These are the activations of a small neural network, seen along a few directions. Each row is one input.
Each table varies a few parts of the input and shows all the possible inputs, shuffled.
Descriptions start from the smaller parts, as in this example, which fits no table here: one of 5 places around a ring, together with either a single point or one of 11 places along a line or (one of 3 separate values, together with one of 4 places along a line).
Shared parts are said once, and a part with two or three values counts as separate values.
In the rows, 128 means zero.

Other details of the inputs shift rows strongly along three fixed directions, in all tables alike. That doesn't count.

Rows:
row 1: [149 110 150 125 131 148 173  90  74 136 115]
row 2: [109 126 125 145 156 170 124  96 167  83  96]
row 3: [133 154 107 148 139 164 124 110 150 105 114]
row 4: [176 129 111 157 146 137 174  85 123 155 115]
row 5: [147 148  68 141 160 150 137 110 171 112 136]
row 6: [ 83  69 170  98  89 126 109 188  68 120  69]
row 7: [142 167  88 116 110  85 133 148 175 161 186]
row 8: [150 130 172 145 140 130 147 106  63 145 111]
row 9: [131 148  81  95  92 109 118 142 178 140 188]
row 10: [167 113 150 154 140 123 149  86 133 140 113]
row 11: [145 137 158 118 107  55 154 140  85 205 197]
row 12: [150 106 177 146 161 124 149  85  88 131 115]
row 13: [ 52  94 124  89 106 154  82 196 125  81  95]
row 14: [151 121 141 162 132 151 138 103 103 130  90]
row 15: [164 136 167 128 120  62 143 104 123 187 203]
row 16: [128 134 135 134 139 129 127 115 162 112 125]
row 17: [119 121 137 131 148 136 145 130  93 131  96]
row 18: [144 166 105 128 106  94 107 139 161 156 200]
row 19: [ 81  78 190  87 104 116 117 182  37 126  84]
row 20: [148 117 113 114 131 136 141 115 114 126 141]
row 21: [127 143  91 150 153 172 107 119 156  83 108]
row 22: [ 53 138 115  85  74  70  70 234 161 137 160]
row 23: [104 147 102 146 135 176 106 120 159  88 105]
row 24: [118 140  94 128 152 154  99 130 204  81 111]
Each input here is: one of 4 places along a line, together with either a single point or one of 5 places around a ring.
Changing only the place on the line of 4 turns row 4 into row 10. The same change can be made to row 22. Which row results? -> row 2
Which other rows agree with row 21 in the place on the line of 4? List them by row number. -> row 3, row 8, row 14, row 18, row 23
Change only the place on the line of 4 in row 20. List by row number the other rows that result. -> row 5, row 12, row 21
Change only the place on the line of 4 in row 19. List by row number the other rows that result. -> row 8, row 17, row 24

Rows:
row 25: [207 180  66 173 165 109 127  81 242 143 151]
row 26: [132 110  99  47  92  82 131 155 148 143 221]
row 27: [191 166  86 180 159 205 175  36 111 139 133]
row 28: [ 79 141 107 148 200 197  93 106 208  33  89]
row 29: [132 112 116  93 110 138 164 143  31 152 125]
row 30: [ 89  69 164 133 107 168  86 179 125  82  28]
row 31: [ 53  82 143 100  91 129  77 224 147  80  33]
row 32: [ 98 166 105 104  81  91 112 190 123 162 168]
row 33: [135  92 165 148 132  84 151 133  93 164  92]
row 34: [148 133 145 120  68  52  67 175 167 159 156]
row 35: [106 138 163  98  93  74  71 147 155 126 195]
row 36: [ 96 161  74 167 148 228  82 131 160  41  69]
row 37: [134  91 202 130 145 148 160  56  57 132 124]
row 38: [120 126 153  97 121  98 148 113 133 143 176]
row 39: [125 133 158 169 161 142 189 107  29 162 102]
row 40: [170  88 109  84  94 105 149 157 125 156 131]
row 41: [146 162  66 134 166 124 153  76 225 122 201]
row 42: [143 155 183 179 173 129 169  94  27 165 109]
What is each input in this table made of? -> one of 3 separate values, together with either a single point or one of 5 places around a ring
Which other rows agree with row 40 in the choice among 3 separate values? List them by row number. -> row 25, row 30, row 31, row 33, row 34
Which other rows agree with row 29 in the choice among 3 separate values? List them by row number. -> row 27, row 32, row 36, row 39, row 42
